[-30 -42 -53   6 -45  28 -32] -> 28

[[-17  18 -35   0  27 -34  53]
 [-17  13 -18 -18  -5  27  64]] -> 27

[ -5 -12 -27  20 -54  35] -> -54

[[-34 -17   6  16  -5]
 [ 12  18  58  16  34]
 [  0  25   9  16 -33]] -> 16

[[  2 -10  13  11  60   4]
 [  4  26  -9  -6 -59 -16]
 [-33 -43  -9  -7  -9  19]] -> -9

[[ -9   2  27  19  36 -58]
 [-19   5  14   3  30 -62]
 [ -4   0  32  26  38 -54]] -> 38
---
array([[467, 463, 339, 313, 268, 495, 416],
       [307, 426, 532, 284, 404, 686, 282],
       [278,  69, 664, 265, 263, 792, 181]]) Out: 495

array([[595, 645, 646, 375, 405],
       [413, 241, 426, 905, 623],
       [763, 949, 927, 647, 448]]) Out: 375

array([[ 42,  46,  44,  59],
       [ 47,  48,  47,  51],
       [ 14,  59, 192,  61]]) Out: 44

array([[740, 912, 396, 386, 867, 770, 848],
       [724, 627, 940, 427, 410, 305, 477],
       [640, 646, 775, 955,  43, 600, 375]]) Out: 770

array([[  4,  -5,  43,  39,   5],
       [ 13,   6,  35,  -3, -29],
       [ 31,  -2,  31,  -6,  42]]) Out: 39

array([[-853,  -21,  618, -162],
       [-692, -836,   39,  588],
       [-446, -771,  -87, -789]]) Out: 618

array([[6601, 4739, 3335, 7005, 4197, 4739, 3293],
       [2814, 1888, 4300, 4763, 1653, 5313, 7865],
       [5969, 1648, 1525, 7622, 4193, 5031, 6410]]) Out: 4739

array([[1, 0, 1, 6, 2, 1, 6],
       [7, 6, 3, 6, 6, 6, 7],
       [4, 6, 1, 6, 4, 5, 6]]) Out: 1
---
array([ 0.019,  0.107,  0.030,  0.168,  0.059, -0.150]) result: 0.019

array([ 0.11,  0.12,  0.08,  0.12, -0.18]) result: 0.11

array([ -71.47,  -34.26, -144.30,  -31.33,  105.92, -124.16]) result: -71.47

array([ -54.883, -126.350,  -33.730,   25.142,   13.798, -117.822,
        187.194]) result: -54.883

array([  5.27,  13.45,  16.46, -12.18, -15.82,  14.64,   0.58]) result: 5.27

array([-0.069,  0.098,  0.010, -0.091]) result: -0.069

array([  13.9, -151.8,  161.0, -157.2, -185.8,  -98.2]) result: 13.9
---
1	7	5	2	7	9 -> 5

12	59	93	79	71	32 -> 59

673	-404	-985	7	-798	-533	763 -> -533

32	56	54	48	29
13	85	42	61	51
44	54	54	51	38
-> 32

8123	6546	2463	3282 -> 6546

91	131	161	168	17	79	220 -> 91

101	76	106	114	142	93	93
18	193	183	91	104	188	35
93	180	85	114	169	167	103
-> 76
---
[241 208   1 151  73  47] Answer: 1

[[1942 2205 7187 1606 2093 7918 1844]
 [1676 2048 7563 1672 3099 7907 1905]
 [1416 1859 8015 1996 4551 7826 1873]] Answer: 1996

[ 37 794 474 702 241 366 850] Answer: 702

[[  2 -22  20  30  28  34]
 [ 17 -35   1  50  11  15]] Answer: 1

[[202 102  56  67  97]
 [ 69  36 138 130  41]
 [177 123  43  51 123]] Answer: 123

[69 83 42 68 24 63] Answer: 42

[[-24 -38 -36 -39 -43 -27]
 [ 26 -36 -17 -36   7 -22]
 [ -8 -22 -23 -27 -24 -25]] Answer: -23
---
[0.887, 1.007, -0.825, -1.220] -1.220
[-0.106, -0.018, 0.036, 0.042, -0.042, 0.099] 0.099
[-16.823, -2.888, 0.869, -0.805, 12.319, 14.104, -10.694] -10.694
[-153.4, -3.0, -94.4, 128.9] 128.9
[10.64, -11.18, -10.87, 13.09] 13.09
[6.59, -19.85, 4.38, 7.17, -3.09, 18.02, 12.29] 12.29
---
[ -1  52  41 -50  33] --> 33
[-46 -54  50  38 -57] --> -46
[ 33  43 -54  50  47] --> 43
[-49   6   5  18  27] --> 6
[ -4  61 -22  -1   7] --> -1
[ -4  21  56 -40 -20] --> -4
---
51  44  53  19  36  33
75  51  57  34  49  34
37  66  55  39  42  16
ans = 55

61  76  71  95  52
24  44  83  70  96
ans = 83

798  270  206  598  654  196
754  296  209  587  625  191
401  466  527  707  617  512
ans = 527

213  199   61  219 ans = 61

-510  -119   -61  -628  -390  -146
-600   263    74  -853  -356   537
-370  -438  -542  -321  -354  -436
ans = -542

 939  -917   451   734 ans = 451

76  29  11  13  63 ans = 11

430  471  359  105  314  941  578 ans = 359

70  47   8  18
 7  31  58  75
34  58  79  78
ans = 79

-25  -15   29  -33 ans = 29
